These are the activations of a small network on made-up records, seen along a few directions, one row for each record.
Each row is followed by the record's values for the fields SERU, NENA, ZUDUB, SILI.
Other fields move the rows too, some of them a lot.
Strong random noise was added to every row along 3 fixed directions; ignore it. To show where, here is one row again and again, with new noise each time:
[ -53  275 -342 -436  -51 -238 -331   17  135   52  -93  198  571   15
 -448]
[  69  173 -215 -187 -178   -9   -4  -86   17 -110   35   38  353  -35
  -92]
[ 126 -283   82  211  -30  106  182  -15  158 -125  144   73  438  -55
  122]
[ 176  128 -101 -228  -31   52  -15 -245 -128  -18   72  -17  355   41
  -74]
[ 249  -37   48 -112   74  128   55 -301 -158   11  130  -41  369   67
   19]

[  -2  630 -191 -362 -151 -177 -250  -56 -168 -115  -29  -13  -75  289
  -98]	SERU is vel, NENA is div, ZUDUB is zez, SILI is vave
[  84   65  -26   32  -75  107   41  -37 -105 -193  101 -142 -176  -21
  141]	SERU is vel, NENA is div, ZUDUB is gugu, SILI is potup
[ -61  449 -301 -637    4 -233 -492 -178 -115  204  -41  -49  255  190
 -377]	SERU is vel, NENA is tafi, ZUDUB is gugu, SILI is lumo
[ 261  132   85 -197  147  222  -16 -313 -299   65   63 -283  -11   36
   58]	SERU is vel, NENA is div, ZUDUB is gugu, SILI is zurem
[ -27  -57  135    3  248 -143 -294  122 -116   64  -55  153 -101   90
 -151]	SERU is vel, NENA is div, ZUDUB is zez, SILI is potup
[ 378  393   -3 -206 -105  252   -5 -541 -642 -108  236 -283 -326  224
  229]	SERU is vel, NENA is tafi, ZUDUB is gugu, SILI is potup
[  46  233  -68 -218   98   33 -279  -87 -176  182   19   -1   37   63
 -239]	SERU is vel, NENA is tafi, ZUDUB is gugu, SILI is zurem
[  27   19   58 -202  112 -150 -211 -142  111  164  109   76  347   75
  -69]	SERU is vel, NENA is tafi, ZUDUB is gugu, SILI is lumo
[  47   13   18 -145  198  127  -34 -194 -266   36  -72 -154 -186   12
   28]	SERU is vel, NENA is div, ZUDUB is zez, SILI is potup
[  81   59   17  129 -162   75   84 -221 -170 -143   12  -63 -184   57
  145]	SERU is vel, NENA is tafi, ZUDUB is zez, SILI is potup
[  77   21   70  118 -274  212  217  -30 -142 -262  176 -235 -327  -33
  373]	SERU is vel, NENA is div, ZUDUB is gugu, SILI is lumo
[-150 -112    2  169   70  -29   63  320  -60   73 -134   84 -415 -214
  -82]	SERU is bisod, NENA is div, ZUDUB is zez, SILI is potup
[-243  170 -217 -336  159 -462 -593  329  400  118 -155  417  336  -57
 -563]	SERU is vel, NENA is div, ZUDUB is gugu, SILI is potup
[  33 -238  202  355  -84   91  148  125  111 -302  256   14 -139  148
  337]	SERU is vel, NENA is div, ZUDUB is gugu, SILI is nute
[-139   34 -160   75 -183  140  179  169  130 -168 -160 -130 -111 -274
  127]	SERU is vel, NENA is div, ZUDUB is zez, SILI is zurem
[  98  -82  172   -4  234  -65 -136 -213  191  130  138   21  495  348
  -98]	SERU is vel, NENA is tafi, ZUDUB is gugu, SILI is vave
[-116  146 -325  145 -446   39  183  198  356 -286   22 -114  207 -250
  152]	SERU is vel, NENA is tafi, ZUDUB is gugu, SILI is zurem
[ -54  496 -299 -339 -153 -315 -466   62  261  -62   53  214  489  367
 -298]	SERU is vel, NENA is tafi, ZUDUB is gugu, SILI is vave
[ -35  614 -312 -332 -296  -68 -169   17   -1 -225   34  -45  -74  201
  -73]	SERU is vel, NENA is div, ZUDUB is gugu, SILI is vave
[-196  -18 -261  -74  -83 -184 -152  287  354  -11  -57  276  503 -137
 -346]	SERU is vel, NENA is tafi, ZUDUB is gugu, SILI is potup
[ 322 -354  275    3  451  108   26 -168    3  298   21 -133  402  -21
  -30]	SERU is bisod, NENA is div, ZUDUB is gugu, SILI is zurem
[ -58   50  -34  -48  159  -72  -61 -103 -156  106  -40 -116   -3   15
  -25]	SERU is vel, NENA is tafi, ZUDUB is zez, SILI is potup
[-174  -28 -139 -106 -109 -104  -52  296   88   38 -235   87 -185 -159
  -86]	SERU is bisod, NENA is div, ZUDUB is zez, SILI is lumo
[  92   41   24  387 -338  319  332  -26 -237 -333  263 -159 -528  -76
  438]	SERU is vel, NENA is tafi, ZUDUB is gugu, SILI is potup
[-241  570 -212 -361  -27 -255 -454  235  -81   47 -134  214 -225  227
 -396]	SERU is vel, NENA is div, ZUDUB is zez, SILI is vave
[ -13   45   -7  282 -282   95  267  174   46 -287  -15 -146 -163 -210
  309]	SERU is vel, NENA is div, ZUDUB is zez, SILI is zurem
[-228  281 -315 -166 -141 -245 -297  115  139   20  -87  111    6  -21
 -406]	SERU is vel, NENA is tafi, ZUDUB is gugu, SILI is potup
[-132 -259  259  155  151 -163 -237  314   65   53  -32  211  -56   69
  -52]	SERU is vel, NENA is div, ZUDUB is zez, SILI is lumo
[-147 -145  185  -25  450 -274 -346  156   68  262  -80  292   40  -13
 -282]	SERU is vel, NENA is div, ZUDUB is zez, SILI is potup
[  27  -66   75   50  -21  198  210   55 -104  -26  -87   -3  -17 -226
   28]	SERU is vel, NENA is div, ZUDUB is zez, SILI is zurem
[-324  -12  -59 -116   59 -454 -473  468  306   81 -180  295  227   36
 -365]	SERU is vel, NENA is div, ZUDUB is zez, SILI is lumo
[   7 -239   -5  319 -126  152  355  -15  322 -200  167  -37  166 -245
  352]	SERU is vel, NENA is tafi, ZUDUB is gugu, SILI is potup
[  53  332 -238 -282 -176  190  211 -210  -24  -79  -42 -256  -68 -299
  103]	SERU is vel, NENA is div, ZUDUB is gugu, SILI is zurem
[-118 -268   97  188  142  -26   53   62  142   -6 -122  -13  -15  -92
  -36]	SERU is vel, NENA is div, ZUDUB is zez, SILI is potup
[ 340  191   75 -223  105  280   38 -580 -479  100   43 -312   47  138
  193]	SERU is vel, NENA is tafi, ZUDUB is zez, SILI is zurem
[-196 -297  151  358  214  -59  -44  235   37   96    7  134 -124  -51
  -12]	SERU is vel, NENA is tafi, ZUDUB is zez, SILI is potup
[ 324   22  236   70  -22  299  187 -345 -269  -70  109 -279 -173   13
  203]	SERU is vel, NENA is div, ZUDUB is gugu, SILI is zurem
[ 241   33  300  -61  216  113  -54 -310 -366  149  -54 -125 -136  100
  -22]	SERU is vel, NENA is div, ZUDUB is zez, SILI is zurem
[ -75  -67   66  -74  323 -130 -194   25  -84  143  -96  -18   16   23
 -149]	SERU is vel, NENA is div, ZUDUB is zez, SILI is potup
[ -68  190  -91 -263  -80   81  -33  -95 -248  -18  -99 -180 -294  -12
   53]	SERU is vel, NENA is div, ZUDUB is zez, SILI is lumo
[ 180  385 -113 -270 -146    1  -66 -333 -265 -124   37 -223 -147   91
  -53]	SERU is vel, NENA is div, ZUDUB is gugu, SILI is potup
[ 270   42   86 -197    5  327   97 -516 -373   31  205 -333  -26  161
  272]	SERU is vel, NENA is tafi, ZUDUB is gugu, SILI is lumo
[ 142   15  -51   58 -202  220  276 -215 -155 -208   58  -63   64  -58
  252]	SERU is vel, NENA is tafi, ZUDUB is zez, SILI is potup
[-262 -456   94  199  154  -57   12  468  260  170 -204  185 -130 -217
  -98]	SERU is bisod, NENA is div, ZUDUB is zez, SILI is lumo
[-167  357 -149 -175  -57  -35 -174  175 -210   50 -181   -6 -383 -127
 -205]	SERU is vel, NENA is div, ZUDUB is zez, SILI is zurem
[-175  -72 -190 -102  110  -81 -214   59  191   57 -152  113  245  -13
 -179]	SERU is vel, NENA is tafi, ZUDUB is zez, SILI is potup
[  78   26   80 -103  138  -20 -129  -15  121   75    5   77  174 -108
  -77]	SERU is vel, NENA is div, ZUDUB is gugu, SILI is zurem

Which values does each new row have?
[  48 -182  148  304    6  180  217  -70  141 -135  134  -29  152  171
  352]	SERU is vel, NENA is tafi, ZUDUB is zez, SILI is vave
[  54   22 -157    9 -101 -107 -116  118  125  -34   13  126  141  -15
  -87]	SERU is bisod, NENA is tafi, ZUDUB is gugu, SILI is potup
[-180  -90  -32  317 -214  -20   61  332  228 -234    8   94 -293 -171
  -36]	SERU is vel, NENA is div, ZUDUB is gugu, SILI is potup
[  79 -398  195  299   41  176  249   27   10   95  169 -101  -76  -69
  255]	SERU is bisod, NENA is tafi, ZUDUB is gugu, SILI is lumo
[ -11 -416   96  450  -57  169  375  256  129 -170  -66   -1 -278 -272
  316]	SERU is bisod, NENA is div, ZUDUB is zez, SILI is potup
[ -55  195   24   51 -110   48   83   75 -103  -66  -52   23 -371 -217
  118]	SERU is vel, NENA is div, ZUDUB is zez, SILI is zurem
[  23  632 -281 -374 -233 -173 -403  -55   -6 -108   91  149  168  389
 -203]	SERU is vel, NENA is tafi, ZUDUB is gugu, SILI is vave
[ 261 -174  184  381 -169  469  485 -282   30 -306  344 -227   47  162
  627]	SERU is vel, NENA is tafi, ZUDUB is gugu, SILI is vave
[ -39   43 -120  276 -365   27  287  285   -2 -311  -70  -12 -447 -253
  266]	SERU is bisod, NENA is div, ZUDUB is zez, SILI is potup
[-111  166    0  310 -359  -26  102  344  164 -405   78  135 -249   95
  264]	SERU is vel, NENA is div, ZUDUB is zez, SILI is vave
[-185   75   66 -179  195 -285 -506  164 -120  284  -81  269  -17  190
 -358]	SERU is vel, NENA is tafi, ZUDUB is zez, SILI is lumo
[  99 -309  339  320  221  193  181  -33  -54  -18  204   12 -260 -119
  246]	SERU is vel, NENA is div, ZUDUB is gugu, SILI is potup
[ -51   -4  -88 -147 -182  166  294  -62  -49 -109  -81 -171   43 -206
  138]	SERU is vel, NENA is div, ZUDUB is zez, SILI is lumo
[  84  151  -18 -166  -74   36  157 -123 -348   50  -76 -268 -343  -61
  163]	SERU is bisod, NENA is div, ZUDUB is zez, SILI is lumo
[ 285 -143  375  135  208  350  162 -328 -341  105  119 -253 -274   20
  132]	SERU is vel, NENA is div, ZUDUB is gugu, SILI is zurem
[-359  283 -307   26 -274 -259 -257  493  233  -51 -194  270  -38 -164
 -281]	SERU is vel, NENA is tafi, ZUDUB is zez, SILI is zurem
[  53 -175  188  -45  203 -111  -98   69 -132  203  -86   32  -63   38
  -37]	SERU is bisod, NENA is div, ZUDUB is zez, SILI is lumo
[ 145 -332  166   93  248  255  253 -103   16  247  -91 -179  -25 -236
  -50]	SERU is bisod, NENA is div, ZUDUB is gugu, SILI is zurem
[ 187 -129  111  292  -90  144  411  -44 -191 -169   43 -223 -300 -144
  411]	SERU is bisod, NENA is div, ZUDUB is zez, SILI is potup
[ -62 -416  104  287  197  -16   24  369  241   72  -14  143  -32 -178
  -96]	SERU is bisod, NENA is div, ZUDUB is gugu, SILI is potup
[ 178 -214  200  160  158   92 -116  -38   81   64  134   52  343   85
   28]	SERU is vel, NENA is tafi, ZUDUB is gugu, SILI is zurem
[-186  335 -570 -366 -256 -112  -25  210  185  -76 -242  -67  -53 -294
 -263]	SERU is bisod, NENA is div, ZUDUB is gugu, SILI is potup
[-228  180 -178  340 -466   37  368  254  189 -275   -4  -14 -303 -397
  327]	SERU is vel, NENA is tafi, ZUDUB is zez, SILI is zurem
